A small network was shown many inputs. Here are its activations along a few directions, one row for each input.
Each table varies a few parts of the input and shows all the possible inputs, shuffled.
Descriptions start from the smaller parts, as in this example, which fits no table here: line(6) and (point or ring(9) or (values(3) and ring(8))).
Shared parts are said once, and a part with two or three values counts as separate values.
(in the rows, 128 means zero)

Other details of the inputs shift rows strongly along two fixed directions, in all tables alike. That doesn't count.

Table:
r1: [132 173 108  75 136 149 118 131 125  70 151 109]
r2: [176  97 164 156 118 140 156 142 143 105 145 146]
r3: [ 88 103 160 107 111 102 163 122 138 195 109 113]
r4: [177 167 107 112 160 153  86 139 102  46 170 121]
r5: [ 85 162  69  94 140  91  67 115 109 175 102 103]
r6: [103  95 138 137 122 113 156 113 131 192  90 133]
r7: [170  90 176 147 117 142 144 139 137 109 145 149]
r8: [ 95 106 110 148 117 113 187 121 147 179  94 137]
r9: [ 85 181  92  89 127 124  69 120 142 134 135  96]
r10: [163  73 181 151 124 139 141 128 135 110 152 127]
r11: [163 149  94 107 154 151 102 122 108  69 147 107]
r12: [153 154  97 125 143 154  77 124 127  70 153 107]
r13: [176  85 186 142 136 132 152 140 112 105 157 140]
r14: [146 147 113 121 137 145  73 120 122  89 146 116]
r15: [180  84 172 140 124 156 181 133 120 100 136 144]
r16: [146 169  96 123 144 148 112 135 113  64 155 130]
r17: [101 117 145 152 118 109 153 137 132 191  88 151]
r18: [ 80 184  39 109 133 102 101 117 129 154  96 115]
r19: [ 92 110 118 147 107 123 179 117 140 177  86 139]
r20: [ 91 104 114 149 115 120 183 116 145 175  89 132]
r21: [ 75 161  84 113 147  98  62 110 111 173 107 101]
r22: [158 100 161 162 102 163 170 133 144  89 143 149]
r23: [ 80 159  59 103 151 106  79 102 121 169  98  97]
r24: [182  88 173 127 128 142 167 140 115 104 142 149]
r25: [167  79 176 153 126 148 149 128 141 103 149 136]
r26: [173 148 107 117 150 149  72 127 121  57 174 112]
r27: [166  92 170 157 115 156 152 133 140 104 140 142]
r28: [157 100 212 115 120 141 165 146 119 105 163 135]
r29: [103 105 136 160 106 114 145 132 155 189  94 141]
r30: [101  91 151 150 108 100 129 128 144 196 105 134]
r31: [131 177 112  92 125 156  92 133 141  62 163 109]
r32: [133 115 170 133  93 159 181 142 160  81 155 142]
r33: [ 63 133 146 133  97 118 184 136 151 170 102 143]
r34: [ 91 108 119 168 106 117 166 122 166 176 101 138]
r35: [177 100 189 139 128 142 155 146 112 102 145 160]
r36: [158 148 108 112 140 125  64 130 117  84 164 110]
r37: [102  87 146 133 120 105 149 113 125 196  96 125]
r38: [ 89 125 133 156 106 115 169 136 137 180  89 158]
r39: [ 79 123 167 121 114 111 161 130 143 193 107 134]
r40: [146 165 120  70 140 147 106 128 115  74 161 106]
r41: [ 76 186  43 107 128 110  97 119 124 153  92 117]
r42: [166 174 106 112 152 137  87 141 104  68 153 127]
r43: [ 86 169  46 109 150 103  87 112 126 167  99 100]
r44: [165  77 186 148 116 142 138 129 130 112 150 134]
r45: [158 133 110  98 154 137  90 119  99  82 156 100]
r46: [108 169  72 115 139 109  58 120 131 138 126 111]
r47: [148 118 196 121 115 154 183 148 136  89 152 149]
r48: [161 109 173 155 114 161 181 140 120  85 140 160]
r49: [106  83 136 136 129  95 156 119 131 197 104 121]
r50: [180  81 163 134 140 139 172 133 122 104 148 138]
r51: [ 76 193  57 122 132 105  92 124 124 154 102 127]
r52: [ 96 112 146 156 119 117 153 125 132 190  87 144]
r53: [ 66 185  58 126 136 118  91 114 125 152  99 115]
r54: [ 91 113 124 163  95 119 160 131 159 177  95 148]
r55: [ 99 103 159 142 119  94 138 132 122 199  99 143]
r56: [149 136 109 120 143 127  71 125 123  94 161 104]
r57: [186  88 166 129 133 135 170 138 119 103 146 145]
r58: [157 159 135  83 132 152  72 133 120  53 188  97]
r59: [ 95 114 121 165 100 112 163 128 163 178  99 146]
r60: [175  92 182 146 139 138 162 140 119 103 151 150]
r61: [182 156 107 100 145 152 103 139 103  56 153 125]
r62: [112 104 125 142 122 101 170 128 139 191  89 137]
r63: [153  97 154 164 111 159 170 132 150  91 143 142]
r64: [169 154 124 110 160 152  83 127  99  54 164 119]
r65: [ 95 176  76 120 151 120  76 118 117 139 111 110]
r66: [103 170  88 107 147  93  61 125 106 149 123 112]
r67: [ 69 188  68  85 119 121 119 121 137 124 114 106]
r68: [ 94 175  86 111 147 115  64 114 109 144 111 117]
r69: [111  91 139 133 123  88 154 125 128 198 101 128]
r70: [172  86 199 140 127 142 150 134 105 104 150 145]
r71: [174 156  99 123 148 155  79 131 125  53 169 112]
r72: [104 110 147 148 126  95 150 130 132 196  97 148]
Each input here is: values(3) and line(4) and (point or ring(5)).
Question: Changing only the line(4) part turns r41 into r5. The same change can be made to r38. Which row results?
Answer: r55
Question: Which other rows does r22 become when the ring(5) part takes its other values? List them by row number.
Answer: r34, r54, r59, r63
Question: Which other rows does r22 become when the line(4) part takes its other values? List them by row number.
Answer: r14, r27, r44
Question: Which other rows does r71 become when the values(3) part takes its other values? List them by row number.
Answer: r4, r43
Question: Which other rows does r57 become when the line(4) part takes its other values? List them by row number.
Answer: r18, r62, r69
Question: Which other rows does r24 become when the ring(5) part takes its other values? List them by row number.
Answer: r6, r23, r50, r57
Question: Which other rows does r37 become when the values(3) part takes its other values? List them by row number.
Answer: r44, r70
Question: Which other rows agree with r39 in the line(4) part and the values(3) part? List them by row number.
Answer: r35, r60, r64, r68, r72

Table:
r73: [119 133 109 113 128 121 128 128 140 133 130 120]
r74: [163 130 134 148 127 151 145 142 119  93 136 148]
r75: [188 107 200 132 119 168 164 149 123  50 171 157]
r76: [ 88 173  82  96 140 109 107 118 117 144 110 112]
r77: [ 79  75 178 161  94  93 225 136 158 236  70 164]
r78: [132 137  92 129 135 140 112 116 120 111 124 117]
r79: [119 165 119 105 137 141 102 124 115  97 141 115]
r80: [186  79 189 127 118 156 199 139 124  86 156 142]
r81: [157 127 131 139 138 150 144 129 114  88 135 139]
r82: [106 152 107 106 148 104  48 115 111 156 128  99]
r83: [ 54  97 136 155  96  77 184 126 167 251  67 142]
r84: [110 182  49 125 139 123  60 123 127 114 127 115]
r85: [177  98 142 141 152 128 105 129 106 111 144 134]
r86: [122 160  87  91 157  99  54 122  99 143 128  99]
r87: [122 186  45 114 148 131  55 114 127  95 135 104]
r88: [183  84 209 148 108 159 176 150 141  73 168 152]
r89: [ 52 102 135 142 102 107 159 113 154 231  79 121]
r90: [149 114 158 130 119 148 138 134 143  94 155 124]
Question: Changing only one part turns r84 into r88. The same change can be made to r87. Which row results?
Answer: r90
Question: What is each input in this table made of?
Answer: values(3) and (point or ring(5))
Question: Which other rows does r79 become when the values(3) part takes its other values? List them by row number.
Answer: r76, r81

Table:
r91: [115  64 179 176 119 108 160 123 143 193 107 142]
r92: [139 221 125  85 136 147  51 156  99  50 173 134]
r93: [106 143  98 127 133 120  89 118 146 142 126 109]
r94: [150 152  99 128 154 133  98 127  99  93 139 128]
r95: [135 174  85 107 134 150  71 125 138  58 167 102]
r96: [ 90 109 107 154 124  85 149 123 134 217  76 141]
r97: [132  72 168 171 119 118 190 129 123 178  96 162]
r98: [ 53 122 105 146  96 103 135 113 167 210  83 120]
r99: [186  79 183 158 125 157 194 139 116  94 137 159]
r100: [129 156 128  93 126 153 121 129 117  79 150 117]
r101: [102 157  69 125 137 112 103 119 120 158  96 123]
r102: [178  80 210 126 123 159 189 139 119  90 152 145]
r103: [ 72 109 137 129 122  87 152 121 142 223  90 123]
r104: [151 160 100 121 147 151 114 128 113  72 143 126]
r105: [136  61 175 167 113 111 158 126 139 182 110 144]
r106: [ 86 148 109 104 136 108 103 117 114 170 103 111]
r107: [108 145 119 107 148 108  95 121 106 149 125 113]
r108: [103 118 111 150 128 107 153 125 138 181  95 137]
r109: [ 80 107 138 129 129  81 140 122 132 220  95 125]
r110: [ 87 106 137 124 125  86 135 121 124 215  89 127]
r111: [161  89 199 126 108 153 205 144 142  89 162 142]
r112: [ 58 121 128 121  99 102 165 121 153 206  86 125]
r113: [ 98 152 108  99 136 113 110 122 130 149 123 109]
r114: [205  90 166 145 129 152 181 146 120  72 154 153]
r115: [176  91 186 147 109 174 166 135 139  62 165 141]
r116: [ 82 154  78 136 139 108 112 116 125 175  91 122]
r117: [ 78 180 124 144 113 114  72 141 142 157 117 143]
r118: [198  75 187 146 119 154 165 140 142  79 165 142]
r119: [115 146  87 134 144 107 106 124 117 150 113 128]
r120: [149 157 127  92 148 148 104 128 109  73 160 112]
r121: [126 174  77 115 131 145 116 130 131  80 142 121]
r122: [154 171  79 106 160 131  29 123 108  70 167  99]
r123: [ 43 127 129 127 106 101 163 117 153 212  85 121]
r124: [147 196  73  62 153 136  54 127 105  61 164  94]
r125: [201  90 194 114 130 154 164 144 108  69 167 139]
r126: [ 91 151 110 105 141 110 102 118 118 160 114 108]
r127: [183 102 159 143 110 161 199 147 139  63 156 154]
r128: [ 85 126 105 145 103 120 172 125 151 172  88 140]
r129: [163  80 194 158 106 163 184 136 151  82 159 142]
r130: [149 164  82 113 142 144 104 127 114  83 134 125]
r131: [111 138  99 130 136 115  83 119 138 146 126 108]
r132: [108  92 158 167 102 134 215 131 154 157 104 155]
r133: [141 146 112 120 138 148  83 120 123  90 144 114]
r134: [ 97 165  83 124 121 137 127 121 130 122 111 127]
r135: [ 81  98 122 153 113  90 133 117 157 224  86 123]
r136: [117  74 191 137  91 122 222 138 159 166 119 145]
r137: [102 151 105  95 132 116 106 121 123 148 115 111]
r138: [190  84 190 119 132 131 159 144 110  98 161 140]
r139: [101 147  88 122 128 118  81 114 139 151 113 109]
r140: [106 143  89 125 132 113  75 115 131 155 113 108]
r141: [178 133 129 122 147 150  72 127 100  65 166 119]
r142: [186  79 191 156 129 157 152 135 130  81 162 138]
r143: [128 112 201 180  94 133 194 161 141 149 114 192]
r144: [127  73 180 167 114 131 173 125 155 159 119 140]
r145: [ 84 154  80 122 114 116  98 118 156 149 118 108]
r146: [105 137  88 128 137  95  71 117 130 170 115 110]
r147: [192  85 204 122 135 149 158 140  96  81 162 143]
r148: [ 96 150  97  97 136  97 100 122 123 169 112 107]
r149: [145 151 105 118 143 143  67 120 113  89 146 109]
r150: [200  94 164 143 125 157 188 145 128  69 153 154]
r151: [162 178  66 104 158 135  62 127  89  69 145 119]
r152: [151 183  69 105 153 146  85 129 114  62 151 116]
r153: [155 181  78 105 151 157  86 125 101  55 146 120]
Question: Changing only one part turns r128 into r98. The same change can be made to r127. Which row results?
Answer: r145
Question: Changing only one part turns r134 into r100. The same change can be made to r152. Which row results?
Answer: r113
Question: What is each input in this table made of?
Answer: values(3) and (point or (line(4) and ring(5)))
Question: Which other rows does r114 become when the line(4) part takes its other values? List them by row number.
Answer: r96, r127, r150
Question: Which other rows does r141 become when the values(3) part takes its other values? List them by row number.
Answer: r97, r147
Question: Which other rows does r135 become when the values(3) part takes its other values? List them by row number.
Answer: r114, r148
